Each row below holds a small network's activations on one input, seen along a few directions.
Each table varies a few parts of the input and shows all the possible inputs, shuffled.
Descriptions start from the smaller parts, as in this example, which fits no table here: ring(8) and (point or line(11) or (values(3) and line(6))).
Shared parts are said once, and a part with two or three values counts as separate values.
(in the rows, 128 means zero)

Other details of the inputs vary at random and push rows far along three fixed directions, the same in every table; ignore that.

Table:
row 1: [163 120 120 141 117 114 170  98 130 135 111  85 148]
row 2: [ 77 119 109 121  78 118 123 110 145 124 156 106  77]
row 3: [188 104 108 167 125  92 165  89 109 144 112 111 138]
row 4: [128  88 122 149  88  65 132 106 104 202 161 107  78]
row 5: [182 146  96 137 129 112 146 119 151  56 134 116 123]
row 6: [132  98 137 155 103 136 184 104  96 150  97 114 191]
row 7: [ 44 150 151 123  73 110  96 119 144 108 148 137  97]
row 8: [ 97 153 118  91  97 111  90 129 185  91 157 112  64]
row 9: [149 137  85 132 135 164 156 101 161  65 104 120 150]
row 10: [158 133 120 130 101 132 151 108 144  97 100 134 183]
row 11: [156  95 117 143 188 162 156 145 102 249 158 129 143]
row 12: [165 145 132 108 144  98 127 106  98  51 124 107 138]
row 13: [117 147 118 104 108  94  92 152 167  78 177 114  52]
row 14: [167 140 137 144 139 126 127 110 122  74  93 110 108]
row 15: [149  96 117 159 122 134 197  95 101 155 103  81 163]
row 16: [105 124 128 121  64  84 103 145 136 114 173 142  98]
row 17: [163  92 165 177 109 114 163 107  65 166  87 118 171]
row 18: [170  87 120 120 180 132 167 173 125 226 176 111 132]
row 19: [170 115 140 151 122 105 133 120 114 104  83 134 166]
row 20: [174 155 122 122 161 117 103 129 164  37  92 119 105]
row 21: [160 101 159 159 110  88 140 119  90 138  87 114 160]
row 22: [ 92 157 133  88 102 108  82 138 182  85 151 101  57]
row 23: [120  90 138 145  90  59 122 115 102 192 153  92  69]
row 24: [150 145 132 101 137 117 136  80 111  78 106 106 158]
row 25: [ 78 142 137  97  55 101  86 128 163 104 153 137  92]
row 26: [119 165 145 143 125 131 130 135 105  74  75 134 155]
row 27: [152 166  92 143 152 151 147 117 130  72  90 131 142]
row 28: [106 141 135 112  91  75  91 149 149  85 173  93  42]
row 29: [164 140 139 161 152 130 140 113  98 103  95  90 134]
row 30: [ 69 177 107 106 106 122  77 142 154  76 145 134  47]
row 31: [ 72 114 128 155  62  94 136 122  79 200 145 142 122]
row 32: [177 139 114 150 134 133 136  96 128  81 103 131 118]
row 33: [164  82 138 120 196 126 141 167 122 233 141 113 122]
row 34: [ 62 126 115 137  77 104 128  96 134 163 171 111  79]
row 35: [127 126 113  76 153 174 112 170 188 161 155 175 154]
row 36: [141 162 145 106 118 137 116 131 164  45  90 127 155]
row 37: [127 143 127 120 127 163 135 128 153  54  90 138 169]
row 38: [ 94 149 149  70 132  86  41 127 129  69 148 128  54]
row 39: [101  87 164 155  67  91 120 119  78 201 143 131 105]
row 40: [160 151 145 124 129 117 120 153 142  38 106 126 150]
row 41: [ 71  86 112 139  43 111 142 104 117 185 165 140 127]
row 42: [124 147 108 100 201 179 126 177 144 160 132 144 119]
row 43: [145 108 123 101 174 150 101 178 160 171 140 183 144]
row 44: [ 86 147 119  90 172 189 103 168 191 133 152 186 146]
row 45: [106  87 140 147  61  66 112 119 101 191 150 137 106]
row 46: [143 169 143 110 179 141  90 107  99  42  98 119 136]
row 47: [ 59 150 130 121  94 112 105 112 152 110 155 107  66]
row 48: [126 153 130 144 142 138 153 101 136  80  97  95 139]
row 49: [178 109  97 154 109 117 191  79 126 157 120  99 167]
row 50: [135 127 131  97 178 183  86 181 167 139 138 198 130]
row 51: [153  84 130 117 156 137 155 182 121 225 171 151 167]
row 52: [126 105 138  90 151 159 134 169 153 213 152 149 160]
row 53: [ 87 136 136 102 165 175 119 161 166 158 146 167 150]
row 54: [118 178 136 129 136 144 113 145 129  46  76 148 150]
row 55: [178  94 137 168 102  94 185 121  81 155 119 111 189]
row 56: [189 101 122 176 128 119 178  84  85 161 106 112 144]
row 57: [132  95 144 140 171 162 135 167  99 241 148 155 168]
row 58: [ 60 153 108 121  85 116 102 102 166 102 166 126  66]
row 59: [120 136 122 105 141 139 137  83 108  66 106 114 151]
row 60: [132 101 113 152  94 142 175 100 115 134 107 133 190]
row 61: [148 123 124 169 133 120 184 109  69 160  89  88 152]
row 62: [ 44 126 144 109 100  94 113  81  93 159 169 114  93]
row 63: [122 121 127 164 109 134 174  93 114 141 107 136 193]
row 64: [133 117 149 107 170 169  97 176 144 159 132 176 131]
row 65: [152 143 150 115 148 121 106  89  86  61  96 119 124]
row 66: [134 167 117 138 142 135 135 125 119  70  87 109 121]
row 67: [ 90 102 148 146  54  91  99 117 101 168 152 149  88]
row 68: [173 128 145 151 143 124 139 111 107  96  88 100 118]
row 69: [ 62  95 128 131  47 110 131 113 117 172 159 131 115]
row 70: [ 97 116 112 122  62  86 127 100 143 168 173 100  77]
row 71: [169 136 113 139 106 114 139 131 139  63 123 146 164]
row 72: [ 87 156 117 130  89 106  73 115 139  96 167 127  44]
row 73: [168 116 148 150 124 103 131 124 111 104  80 127 164]
row 74: [ 86 105 161 164  71  91 113 121  73 196 152 122 112]
row 75: [121 118  94  91 182 192 134 159 180 153 151 142 127]
row 76: [151 140 135 167 124 135 128 115 105  92  93 141 171]
row 77: [107 136 112 113 163 169 122 175 136 172 135 183 155]
row 78: [164 144 132 160 150 132 137 111 104  96  98  97 133]
row 79: [128 135 129 162 112 126 159 120  85 136  89 137 176]
row 80: [163 121 104  98 186 147 134 180 167 158 178 137 113]
row 81: [125 125 160 122 182 166 106 180 118 179 132 149 149]
row 82: [129 167 128 110 170 137 125 107  86  66  83 123 149]
row 83: [142 140 123 107 210 180 104 173 149 154 146 139 112]
row 84: [107 129 115 106 189 177 139 150 165 177 152 135 130]
row 85: [154 137 128  86 217 187  95 181 172 135 138 158  95]
row 86: [113 115 110  94 173 180 135 160 166 158 148 126 119]
row 87: [125 146 126  99 198 194  79 192 168 135 145 192 143]
row 88: [114 148 151 146 127 139 149 110 127  91  93 127 173]
Each input here is: ring(8) and (point or (values(2) and line(5))).
Question: The inputs of row 21 and row 26 match in every part but the ring(8) part. If row 4 is changed in the same way as row 21 into row 26, which row does it become?
Answer: row 30
Question: The inputs of row 35 and row 71 match in every part but the ring(8) part. If row 8 is changed in the same way as row 35 into row 71, which row does it become?
Answer: row 13
Question: The inputs of row 29 and row 28 match in every part but the ring(8) part. If row 81 is changed in the same way as row 29 into row 28, which row does it become?
Answer: row 40
Question: Which other rows agree with row 56 in the ring(8) part? List them by row number.
Answer: row 14, row 17, row 32, row 39, row 50, row 64, row 65, row 67, row 68, row 85
Question: Change only the ring(8) part in row 52. List by row number the other rows that result.
Answer: row 7, row 37, row 39, row 54, row 55, row 73, row 74
Question: Which other rows agree with row 58 in the ring(8) part? List them by row number.
Answer: row 7, row 34, row 44, row 47, row 48, row 53, row 62, row 63, row 84, row 88
Question: Change only the line(5) part in row 66. List by row number the other rows that result.
Answer: row 27, row 30, row 42, row 61
Question: Change only the values(2) part in row 25. List by row number the other rows that result.
Answer: row 8

Table:
row 89: [156 130 135 104 168 143 110 162 146 112 124 147 142]
row 90: [152  92 135 163 141 139 187 125  82 217 120 119 177]
row 91: [100 136 124 120  97 102 106 123 127 127 156 118  68]
row 92: [ 91 131 121 122  86 101 109 125 140 121 162 131  85]
row 93: [131 136 121 118 161 167 123 150 149 120 113 155 147]
row 94: [145 136 121 102 172 149 122 144 140 126 131 130 133]
row 95: [151 128 117 156 111 114 150 104 126 108 108 100 139]
row 96: [149 138 130 159 121 115 136 102 108  99  94 120 142]
row 97: [163 122 137 153 111 107 138 118 110 106 108 120 136]
row 98: [163 135 125 127 187 160 139 139 132 115 107 132 149]
row 99: [123 138 128 134 101 124 133 108 129  95 118 127 141]
row 100: [ 87 131 133 121  87 117 108 124 131 124 134 138 109]
row 101: [115 136 139 136 109 117 125 117 116  97 115 117 135]
row 102: [103 128 121  90 145 145 108 162 165 145 164 145 107]
row 103: [104  84 126 123 120 116 145 137 119 247 174 112 115]
row 104: [123 134 132  96 172 155 101 149 150 120 139 137 111]
row 105: [126 139 137 136 116 113 127 106 110 103 110 123 133]
row 106: [121 130 124 144 100 120 137 109 125 121 127 132 134]
Question: The inputs of row 101 and row 90 match in every part but one. If row 99 is changed in the same way as row 101 into row 90, which row does it become?
Answer: row 106
Question: What do these inputs look like to the network?
Answer: values(2) and (point or ring(8))
Question: Change only the values(2) part in row 104. List by row number the other rows that result.
Answer: row 98

Table:
row 107: [150 113 126 126 171 149 125 168 134 172 141 150 137]
row 108: [136 145 113  92 156 160 107 164 175  96 143 147 118]
row 109: [156 124 109 116 203 163 139 129 116 157 130 133 138]
row 110: [143 114 134 123 165 157 127 156 123 176 117 152 145]
row 111: [165 118 117 148 102 114 163 105 115 113 117 110 157]
row 112: [112 153 135 117 169 174 102 157 146 106 125 158 126]
row 113: [ 81 109 121 139  84 114 149 114 112 179 149 125 122]
row 114: [118 111 132 125  97  91 120 135 128 172 163 128  99]
row 115: [173 119 130 149 111  96 155 108 116 112 110 115 156]
row 116: [108 140 126  88 152 157 117 157 166 103 132 149 139]
row 117: [135 101 126 109 152 152 141 135 148 182 146 137 152]
row 118: [ 77 117 137 127  87 108 123 126 107 187 155 129 122]
row 119: [120 104 138 138 100  94 113 140 113 164 156 129 106]
row 120: [165 128 118 165 113 108 160 103 115 118 107 118 145]
row 121: [128 118 147 118 170 163 130 157 121 176 136 152 153]
row 122: [159 125 119 144 136 111 151  82  86 117 111 105 138]
row 123: [ 88 116 145 146  96 118 125 121  95 178 149 133 111]
row 124: [141 160 116 120 147 126 109  99 126  49 109 119 107]
row 125: [137 161 149 131 126 133 111 118 129  34  90 133 147]
row 126: [169 126 127 128 145 108 145  88  93  96 108 104 150]
row 127: [162 121 125 136 136 104 149  84  87 113 113 103 143]
row 128: [ 98 150 132 128 105 126  85 132 136  91 117 144  84]
row 129: [152 131 131 158 121 130 139 111 105 108  82 130 149]
row 130: [149 110 130 139 107 117 154  91 126 121 115 113 163]
row 131: [140 113 118 117 161 164 143 132 152 165 133 140 153]
row 132: [ 99 148 132 122 118 113 103 133 145 107 141  97  61]
row 133: [158 123 139 141 130 105 155 114 113 114 106  79 134]
row 134: [ 96 150 112  98 164 176 115 160 174 105 132 157 126]
row 135: [143 161 130 134 135 122 124 119 143  50  97  90 104]
row 136: [146 124 116 152 118 136 156  90 132 111 105 119 155]
row 137: [158 128 123 136 135 108 145  85  90 110 113 106 136]
row 138: [154 157 119 102 176 156 106 165 179  88 124 154 122]
row 139: [160 121 117 145 173 155 137 154 129 148 123 146 147]
row 140: [ 79 151 149 119 100 122  84 134 132  98 142 143  88]
row 141: [136 137 134 142 115 122 149 106 107 104  95 120 179]
row 142: [112 108 115 135  83 108 137 122 119 174 165 120 103]
row 143: [112 112 128 149  99 101 115 135 113 164 154 131  96]
row 144: [ 74 161 128 118 101 127  93 131 142  94 133 138 105]
row 145: [129 144 119 163 115 134 156  98 104 106  91 121 172]
row 146: [ 94 106 134 117  92 107 141 123 120 157 148 125 135]
row 147: [147 114 136 107 188 149 142 165 138 184 139 107 126]
row 148: [125 154 112 134 119 144 119 101 163  53 106 128 123]
row 149: [176 132 123 156 117 107 157 106 120  99  99 118 155]
row 150: [127 120 124 143 105 122 167 105 114 122 108 120 167]
row 151: [145 113 106 123 153 158 149 149 139 176 148 137 140]
row 152: [115 120 119 148  95 100 131 120 123 164 152 127  95]
row 153: [150 120 139 153 111 116 139 111 100 120  89 127 150]
row 154: [ 66 142 126 108  89 119 105 132 150 106 148 137  93]
row 155: [ 89 138 128 106  93 120  91 118 166  99 150 132  87]
row 156: [125 123 136 106 160 151 133 152 129 158 128 142 174]
row 157: [120 104 135 145  96  94 118 135 109 169 154 129 105]
row 158: [ 97 148 128 127 119 116 104 132 144 106 141  98  60]
row 159: [144 155 132  94 196 162 111 169 172  94 120 116 109]
row 160: [ 74 119 133 132  88 111 124 124 106 189 155 129 120]
row 161: [117 139 124 104  94 111 101 135 156  79 150 126  97]
row 162: [141 105 144 107 163 146 119 162 126 175 124 150 148]
row 163: [107 112 108 140  89 117 137 122 123 172 164 123  98]
row 164: [141 118 151 116 170 156 132 151 120 150 124 145 168]
row 165: [144 108 141 115 161 149 124 158 123 175 119 150 149]
row 166: [118 136 140 116 109 102  80 150 147  80 142 137  93]
Question: What do these inputs look like to the network?
Answer: line(6) and (values(2) or ring(8))
Question: The inputs of row 144 and row 145 match in every part but the line(6) part. If row 129 is changed in the same way as row 144 into row 145, which row does it become?
Answer: row 128
Question: The inputs of row 116 and row 134 match in every part but the line(6) part. If row 147 is changed in the same way as row 116 into row 134, which row does it become?
Answer: row 158
Question: Start at row 112 and move only the line(6) part, one step at a time. The first step leads to row 123. Which rows follow, in order?
Answer: row 140, row 121, row 125, row 164
Question: Change only the ring(8) part in row 115. List by row number the other rows that result.
Answer: row 130, row 146, row 156, row 161, row 162, row 164, row 166
Question: Change only the values(2) part in row 135. List by row number the other rows that result.
Answer: row 122
